Each row below holds a small network's activations on one input, seen along a few directions.
In each table, some parts of the input vary, and every possible input appears once, in random order.
A made-up example of a description, with smaller parts first: one of 2 separate values, together with either a single point or one of 11 places around a ring or (one of 5 places around a ring, together with one of 6 places along a line).
Shared parts are said once, and a part with two or three values counts as separate values.

Other details of the inputs vary at random and push rows far along three fixed directions, the same in every table; ignore that.

Table:
r1: [  2   6 -25  11  36  10 -12 -29 -11  17  -2  -1]
r2: [-13  -2  15  -4 -24 -11  11  39  16  -8   7  -3]
r3: [ -9 -15 -41   2 -19 -11   6  10 -45 -12   6 -10]
r4: [-12 -11  14  10  -3  -4  -5  27  12   1   0  -3]
r5: [ -7   7 -28  -4  18  -3   5  -8   0   9   0  -2]
r6: [ 14  16  35   5  -9   7 -31 -30   9  -5   1   8]
r7: [  2  -8   7   1 -11  11  -4  24   9  -4  -6  -9]
r8: [ 3  4 25  2 -8 -1 -9 -5  7 -8 -1 12]
r9: [-28 -35 -49   8  28  -1  15  37  14  17  -9  -7]
r10: [  8 -20 -13  -9   0   5  25  13   1  -8  -7  -1]
r11: [ -1   4  20   9   4  -7 -23 -22  17   3  -3  13]
r12: [-20  23  15  13  11 -16 -52 -37  24  20   4   3]
r13: [ -7  11   4  13 -27 -12 -45 -41 -31  -7   1 -14]
r14: [  5 -21 -11 -11  -4   7  20  19   7 -11 -10  -2]
r15: [ 14   7 -25   0  37   1  21 -26 -32  13  -3   8]
r16: [ -2   0  11   0 -46 -15 -11  13 -43 -25  13  -4]
r17: [  6  13  -5 -17  -4  -2  54  23 -35 -10  12  15]
r18: [ -3  13   9  -2  -6  -2 -26 -20  16   9   2  -8]
r19: [ -4  -7  10 -13 -30   2   7  31  23 -12   0 -17]
r20: [-24  -9 -19   3  -1   2 -14  21  29   7  -1 -11]
r21: [ -1   7 -22 -10  12   8   4 -16  -5   6  -1  -9]
r22: [ 12  10  -7 -21  -6  -5  60  20 -32  -9   8  12]
r23: [-13 -26 -16   7   4   2 -15  23  30  11 -13 -18]
r24: [  8  11 -12 -13   7  -4  38  -1 -25   1   9   9]
r25: [-11 -26 -27   7  13   6 -20  -5  32  10  -9 -15]
r26: [  6  21  41  16   2  -6 -46 -29   9   5  -1   0]
r27: [  9   3 -27   3  31  11  19 -28 -24   8   6  14]
r28: [ 19  -3  -9  -5   9   1  41  -1 -22  -9   4  15]
r29: [ 16  26  27   5   5   6   4 -31 -26  -6  15  25]
r30: [-18 -21 -26 -11 -10  -4  10  37  30   4 -11 -15]
r31: [ -9 -14  12   8  -6  -4   3  21  18  -6   2   7]
r32: [-25 -36 -15   6  -8   1  11  54  34  -8  -7   0]
r33: [ -1  14  41  -6 -41   1 -22  20  27 -15   1  -9]
r34: [-10   9  16  -3 -15  -4 -32  -1  29   2  -6  -8]
r35: [  4   2 -15   4  27   1 -14 -31  -4  21 -10   1]
r36: [  9  19  11  -2 -25 -17 -10 -21 -70 -19  23   9]
r37: [-24 -27 -54  20  49   0 -53 -42  44  37 -16 -10]
r38: [ -1 -17  18   1 -21  -6   5  34  29 -16  -7   2]
r39: [  3  11  40 -11 -34  -6 -12   9  21 -14   0 -10]
r40: [-12  -9 -22   7 -28 -11 -22  -6 -31  -7   1 -13]
r41: [  3 -16  11  -7 -24  10   6  31  19 -18  -6  -7]
r42: [ -2  28  13   4   1  -1 -33 -30   9   7   7  -2]
r43: [  8  11 -36 -11  30  -1  20 -35 -24  20   1   3]
r44: [ -9  10  18  15   8   4 -31 -10   4   8   4   1]
r45: [ -7 -11 -43   3  43   9 -14 -30   0  22 -14 -13]
r46: [ 2 -7  8 -3 -9  6  0 20  7 -4 -9 -6]
r47: [  8   0  16  -2  -1  -2 -22 -25  17   1  -9   3]
r48: [-29 -21 -57  27  51   7 -56 -37  42  33 -12 -11]
r49: [ 28  22  28  -9   1  -3   5 -41 -21  -3   0  23]
r50: [-13   1   3   0 -10  -4  -7  13  18   3   6  -6]
r51: [ -1  10  25  -3 -28  -4  -4  20  17 -12   7  -6]
r52: [-31 -25 -54   3  19  -1  13  26  19  18   4 -11]
r53: [ 26  18  30  -7 -10   1  22  -7 -22 -20   4  20]
r54: [  8   7  -9   3  28  -4  23 -28 -24   6   5  25]
r55: [ 15  12  34   1 -10   0  22  -4 -20 -13  15  21]
r56: [  6  -2  49   0 -37   5 -19  25  22 -16  -3 -16]
r57: [ 29  25  28 -10   6   2   5 -38 -33  -1  -2   7]
r58: [  7  28  34  -8 -12  -3 -29 -31   7  -2  -1  -4]
r59: [-11   6   7  -4 -12  -6  -4  18  15  -3   1  -1]
r60: [ -2  23  45  12  -1  -4 -34 -19  -1   1   4   8]
r61: [  8  -5 -19  -8  14   7  45  17 -31  -2   0   7]
r62: [ 28  -4  -3 -20  -8   7  60  17 -33 -19  -1  17]
r63: [ 11  16 -34 -16  32   0  21 -46 -28  17  -1   4]
r64: [ -1  16  45  -5 -36 -13 -14  21  27 -14   1  -2]
r65: [-18   1 -22  10  19  -8 -33 -20  28  19  -3 -11]
r66: [  6  -1  49  -1 -31  -1 -21  20  22 -14  -7 -15]
r67: [ -5  -1 -25   9  38  -2  -9 -27  -6  24  -5   4]
r68: [ 18  -1   1 -10  -2  10  54  26 -37  -9   9   8]
r69: [  3 -11  12  -2 -16  13  -3  27  11 -10  -7 -17]
r70: [  9 -25 -40  -9  10  13  51  34 -19   2  -3  -7]
r71: [  6   6 -31   3  38  12  13 -25 -32  17   3   7]
r72: [ 11  12  34   8  -6   0 -12 -19   3  -5   9  12]
r73: [-18 -42 -13   2 -14  -2  19  60  36 -11  -8  -5]
r74: [  4 -19 -39  -7  16   8  49  35 -21  -3  -6   0]
r75: [-11 -31 -20   5  -1   6  -9  19  35   4  -9 -10]
r76: [ 20   1 -11  -5   9   6  40  -5 -26  -7   8  13]
r77: [ 27  19  33  -2  -9   4  20  -1 -30 -12  10   7]
r78: [ 21  26  32   3  10  -1   1 -31 -33   3   7  15]
r79: [-30 -18 -18   0 -14   1   7  57  29  -2   3 -11]
r80: [ -8   7  15  16  13   0 -27 -15   4  14   7   1]
Each input here is: one of 5 places along a line, together with either a single point or (one of 3 separate values, together with one of 5 places around a ring).
Q: Changing only the place on the line of 5 turns r32 into r62. The same change can be made to r60. Which row results?
A: r46
Q: Changing only the place on the line of 5 turns r72 into r25. The same change can be made to r68. Which row results?
A: r56
Q: Which other rows does r49 become when the place on the line of 5 takes its other values? List them by row number.
A: r11, r38, r47, r54
Q: Which other rows does r5 become when the choice among 3 separate values takes its other values? List them by row number.
A: r53, r74
Q: Which other rows does r71 become when the place on the ring of 5 takes its other values? List them by row number.
A: r61, r67, r68, r78
Q: Which other rows does r4 become when the choice among 3 separate values takes its other values? List them by row number.
A: r2, r31

Table:
r81: [  0   3  31  -2 -23  -2  -4  19  15 -12   0   0]
r82: [ -5  -9  -5   1 -15  -5   7  19 -15  -9   2  -4]
r83: [  0   7  30  -2 -24  -3  -8  14  10 -11   4  -3]
r84: [  1   4  31  -3 -20  -3  -3  17  17  -9   0  -1]
r85: [  1   1 -16  -4  14   2  16  -6  -8   7   2   2]
r86: [-13  -1   7   9  -7  -3 -32   1  26   3  -2  -8]
r87: [  6  -4 -12   0  20   2  17  -5  -6   6  -2   7]
r88: [ 0 -9 -4  0 -7  2 12 18 -2 -6  1 -1]
r89: [-13   2  -9  11  13  -2 -35 -23  17  15  -2  -6]
r90: [  3  -4 -15   1  16   3  15  -6 -10   4   0   6]
r91: [  2   8  31  -1 -25  -2  -8  14   8 -14   4   0]
r92: [-16   1   6   7 -13 -10 -35  -2  10   2   1 -12]
r93: [-11  -3  -5  11  18   0 -31 -18  23  15  -5  -2]
r94: [  1  -2 -17  -1  13   4  13  -5 -13   5   2   4]
r95: [  5  -4 -13   1  18   3  16  -5  -8   4  -1   7]
r96: [  3   0 -15  -3  17   2  16  -5  -6   5   0   6]
r97: [  1   1 -19  -3  10   1  13  -6 -12   6   3   0]
r98: [ 19 -10 -19 -10  11  17  10  -8 -11   2 -15 -15]
r99: [  0   6  31  -1 -25  -2  -8  15   9 -13   3  -1]
r100: [ 12   0  15 -13 -15   1  38  31  -5 -15   1   8]
r101: [-13   1  -7  10  16  -2 -33 -20  23  15  -4  -4]
r102: [-14   2  -8   9  14  -2 -34 -22  20  16  -2  -7]
r103: [-3 -5 -5 -4 -6  1 13 19  3 -5  0 -1]
r104: [  0  10  28  -1 -32  -9 -12  10  -9 -15   5  -2]
r105: [  2  -3 -15  -1  15   4  14  -5 -10   5   1   5]
r106: [-3 -5 -4 -3 -6  2 14 18  2 -4  0 -1]
r107: [ -6  -5  -7  -2 -16  -6   8  19 -14  -8   3  -5]
r108: [  4   0 -14  -4  18   2  18  -5  -5   8  -2   6]
r109: [ 59  54  56 -16 -14   2  -9 -95 -58 -16   6  21]
r110: [ -1 -10  -3   0  -6   2  12  19  -1  -7   1   0]
r111: [  5  -2 -13  -2  18   3  17  -4  -6   7  -1   7]
r112: [  2  -4 -16   1  14   3  13  -6 -13   3   1   4]
r113: [-1 -8 -5 -1 -7  2 12 18 -2 -4  2 -1]
r114: [  3   0 -15  -3  17   2  17  -6  -7   6  -1   5]
r115: [-17   1 -12  14   8  -7 -44 -26   2  14   0  -7]
r116: [-2 -8 -4 -2 -7  2 11 20 -1 -6  2 -1]
r117: [-13  -5  10   5  -2  -3 -25   7  37   7  -6  -7]
Q: Describe the family of inputs behind these rows.
A: either one of 2 separate values or (one of 5 places along a line, together with either a single point or one of 6 places along a line)
Q: Which other rows does r108 become when the place on the line of 5 takes its other values? List them by row number.
A: r87, r100, r111, r117
Q: Which other rows does r86 become when the place on the line of 6 takes its other values? List them by row number.
A: r91, r96, r100, r101, r103
